A small network was trained on invented records. Each row is its activation on one of them, seen along a few directions.
Records have a field called Fos. Each example row is followed by its value.
The word absent means that the record has no Fos.
Other fields move the rows too, some of them a lot.
(in the rows, 500 means zero)
Strong random noise was added to every row along 23 fixed directions; ignore it. To show where, here is one row again and again, with new noise each time:
[372 269 566 283 514 494 454 403 567 451 585 473 544 482 578 645 444 650
 510 580 682 475 286 459 529 605 393 613 499 505 585 548 586 459 569]
[518 631 487 536 392 677 473 481 583 425 461 359 404 691 418 470 429 472
 622 529 352 537 362 204 545 533 445 480 622 518 420 720 280 358 513]
[394 477 444 313 391 614 444 497 279 500 486 461 456 488 620 664 470 653
 696 570 328 463 553 570 447 458 450 556 548 173 333 681 381 570 490]
[333 373 611 447 476 655 398 363 733 481 412 544 351 562 423 329 530 481
 344 473 342 464 557 429 536 580 528 302 665 549 560 425 584 480 224]
[521 459 300 604 641 394 386 600 264 539 553 437 641 547 500 629 637 566
 740 653 439 386 439 556 627 362 422 679 471 408 453 452 546 525 519]
[388 641 805 656 646 468 355 272 556 526 420 370 585 257 453 478 633 568
 674 622  82 579 313 498 445 486 596 503 538 567 455 535 530 443 643]
[457 361 436 423 230 452 610 676 322 530 612 594 461 704 489 358 449 412
 378 328 546 590 474 604 371 605 616 438 475 474 599 446 358 470 422]
[658 493 463 499 613 317 353 607 618 469 506 465 652 307 455 575 492 474
 512 429 316 402 828 314 442 262 481 558 720 440 380 466 616 365 471]
[434 223 563 291 248 587 164 616 611 598 795 578 311 512 655 608 445 452
 508 423 286 500 649 546 646 685 465 388 571 503 458 405 324 515 244]
[342 185 360 488 334 603 428 670 331 510 391 420 523 671 401 402 509 722
 585 323 487 510 663 563 545 481 484 528 515 407 587 477 516 438 501]
[574 438 277 635 302 348 422 485 558 700 607 611 663 569 371 591 684 611
 501 303 266 431 542 509 507 479 471 738 556 645 431 454 576 566 612]
[511 301 371 608 666 491 561 429 558 576 547 599 680 505 632 560 351 456
 383 438 457 328 701 300 592 429 511 488 362 588 495 405 603 496 222]
[576 628 469 570 284 646 283 646 527 600 302 300 496 414 314 411 717 442
 762 339 481 663 531 830 649 448 545 297 453 616 585 611 373 772 608]
[613 468 484 371 427 492 640 678 565 493 453 486 377 548 493 538 487 478
 252 256 661 574 499 707 488 630 556 312 526 527 584 493 579 536 514]
[427 547 476 504 378 350 446 595 371 566 417 433 566 676 404 488 495 246
 582 517 529 588 488 337 380 473 428 512 668 482 448 469 580 432 764]
[483 344 618 296 650 674 409 488 635 617 612 581 572 571 513 486 316 466
 435 598 504 439 664 380 691 645 414 741 712 601 526 484 566 433 302]
[269 519 569 207 398 628 503 323 512 469 627 650 476 237 524 495 538 572
 530 689 593 475 516 597 367 382 500 684 466 542 556 614 433 654 440]
[509 427 427 625 785 478 584 585 297 580 379 434 530 712 642 533 397 462
 486 465 507 425 645 445 704 432 492 509 528 464 584 467 432 391 375]
[850 425 555 479 679 393 505 612 643 439 312 340 495 457 558 595 465 751
 484 497 731 569 185 494 405 627 434 583 689 625 757 571 480 296 510]
[365 574 568 501 409 367 548 502 378 506 550 446 561 313 523 487 471 505
 575 504 354 486 567 561 378 322 591 376 476 257 388 594 534 576 581]
[641 336 574 357 576 274 491 491 472 548 598 531 488 496 756 746 388 588
 243 226 567 619 503 551 384 580 595 527 464 699 651 400 387 300 516]
[580 503 433 571 488 287 357 489 500 510 463 572 362 547 443 380 493 366
 634 639 521 602 315 572 435 555 464 480 359 460 742 391 344 527 604]
[473 340 508 599 360 501 559 331 463 447 556 566 892 618 525 457 583 472
 442 369 773 435 488 311 223 480 550 470 449 485 258 217 502 358 391]
[550 557 345 382 510 463 570 625 634 498 378 533 493 372 481 588 409 325
 630 569 478 329 711 451 566 476 283 488 673 324 464 592 619 636 579]
[580 711 405 386 346 357 389 443 463 623 529 501 277 812 473 523 438 365
 539 494 428 569 423 535 569 527 438 459 686 320 506 640 264 580 584]

[763 456 507 584 490 287 588 606 795 480 525 521 532 346 543 518 320 424
 365 335 491 438 581 415 431 590 489 272 501 468 503 387 565 438 481]	h1
[438 595 638 317 657 329 462 524 430 381 559 384 624 429 351 403 510 389
 420 538 627 569 470 594 485 328 637 422 574 399 521 503 700 464 569]	h2
[374 568 461 607 435 553 725 481 417 524 221 536 513 506 464 350 548 366
 542 636 409 451 460 282 185 486 467 453 684 501 504 536 651 514 469]	h4
[588 612 613 485 680 478 440 537 302 382 437 388 471 682 612 605 526 185
 689 500 523 665 348 500 539 682 476 422 428 454 461 377 148 301 738]	h5
[445 369 587 565 305 466 830 540 426 588 473 469 798 588 592 371 291 576
 510 294 547 417 488 333 339 636 509 522 757 533 528 530 428 331 446]	h1
[491 543 615 448 636 438 452 336 600 466 431 543 500 436 455 483 611 383
 462 635 648 533 357 506 373 603 462 466 564 649 564 278 685 492 567]	h4
[844 676 485 269 400 512 369 412 437 538 741 519 774 444 534 614 493 580
 551 552 438 496 351 618 255 529 616 560 662 421 210 507 469 587 165]	h1
[720 452 667 649 507 426 429 490 554 728 569 612 460 442 634 566 435 553
 255 458 502 657 538 479 341 579 624 524 344 480 392 437 594 525 490]	h6
[415 652 536 711 306 564 760 712 419 605 546 472 625 405 333 126 390 369
 635 742 605 467 382 504 405 503 547 415 530 535 548 552 625 645 422]	h6
[464 548 461 633 355 657 383 408 561 597 512 563 447 641 247 216 688 646
 434 440 328 485 613 570 560 403 611 503 579 431 421 520 542 627 298]	h6
[697 508 456 461 546 541 660 603 352 541 406 643 768 306 591 528 501 388
 602 536 603 529 554 512 205 544 516 787 507 713 574 460 401 479 468]	h7
[556 672 603 463 741 587 680 729 377 336 555 375 416 276 478 336 386 574
 454 670 673 560 492 601 456 313 653 481 449 620 686 602 479 389 329]	h3
[521 543 468 535 365 274 429 543 642 504 655 593 343 226 590 588 570 459
 717 636 347 412 348 579 555 521 360 529 449 492 615 567 355 633 604]	h2
[536 393 568 578 381 567 475 397 754 375 573 534 665 362 642 632 643 474
 496 459 543 312 469 250 478 435 456 372 500 308 172 566 440 516 323]	h3
[599 845 536 419 680 366 691 364 562 437 435 494 435 394 562 561 495 390
 432 583 734 492 435 542 534 267 511 497 492 383 565 771 335 608 624]	h3
[437 485 327 606 706 240 673 378 527 368 600 462 377 689 597 633 419 539
 430 436 467 346 326 272 682 498 390 513 461 654 685 456 420 242 631]	h4
[698 542 454 173 314 511 394 602 705 372 698 504 379 222 473 620 324 573
 509 496 399 544 472 521 445 506 507 476 428 385 459 809 509 630 452]	h2
[406 499 551 595 781 746 661 609 294 571 256 345 483 494 688 582 194 355
 578 537 493 580 679 397 698 504 509 412 243 573 569 672 518 517 577]	h7
[379 448 435 646 521 363 581 439 387 558 563 504 505 489 653 591 354 556
 622 431 433 495 617 306 548 387 445 618 284 499 554 578 293 405 747]	h5
[662 575 425 411 673 778 595 621 547 310 490 420 640 427 300 486 562 591
 358 281 318 488 709 560 575 432 668 494 453 560 321 567 634 446 361]	h5
[538 543 376 772 679 378 414 464 456 435 397 453 379 430 622 533 418 539
 665 602 290 400 582 380 474 389 449 327 401 489 551 325 408 377 391]	absent
[619 403 476 379 550 397 474 593 382 459 503 753 469 378 635 477 470 144
 320 455 409 588 677 587 215 530 667 380 344 541 574 273 467 525 263]	h7
[465 495 644 390 689 822 400 695 309 632 402 409 559 365 466 395 225 521
 642 772 551 632 772 636 529 528 518 595 443 465 500 483 716 584 436]	absent
[ 96 382 654 438 351 325 448 391 460 464 540 458 448 363 622 511 531 445
 540 555 349 479 413 433 454 362 520 320 516 394 556 606 537 553 566]	absent

Which value of Fos does each new row have?
[589 332 546 896 472 492 566 656 713 532 487 325 707 592 429 370 415 434
 506 594 719 439 205 114 535 628 440 303 482 618 461 419 774 376 434]	h6
[669 627 361 562 378 386 489 743 594 592 579 385 171 567 467 556 250 701
 396 350 707 497 778 674 649 468 397 258 493 353 471 421 568 513 650]	h3
[264 402 402 418 169 482 578 586 249 510 586 589 240 558 766 574 366 465
 422 420 531 527 673 430 320 374 535 340 350 379 490 576 254 507 448]	h6
[604 538 570 420 591 409 236 256 679 560 483 525 492 293 711 646 373 451
 634 628 323 447 550 436 442 519 436 369 599 553 525 432 370 536 260]	absent
[700 518 472 460 389 570 263 498 623 509 575 625 556 426 380 443 507 484
 559 472 394 599 718 442 385 460 535 726 465 565 454 456 237 436 473]	absent
[551 489 512 587 352 295 534 623 793 347 848 550 416 389 416 521 524 497
 545 542 379 338 369 408 564 635 378 442 557 309 344 395 499 361 666]	h7
[600 349 539 487 502 580 449 749 386 364 636 450 604 594 333 383 530 444
 299 452 405 709 296 407 395 541 764 554 342 648 500 530 634 335 360]	absent
[632 390 559 876 358 364 399 667 635 787 405 636 416 322 676 477 675 411
 570 527 400 424 587 593 483 557 446 376 567 434 511 347 415 676 398]	h7
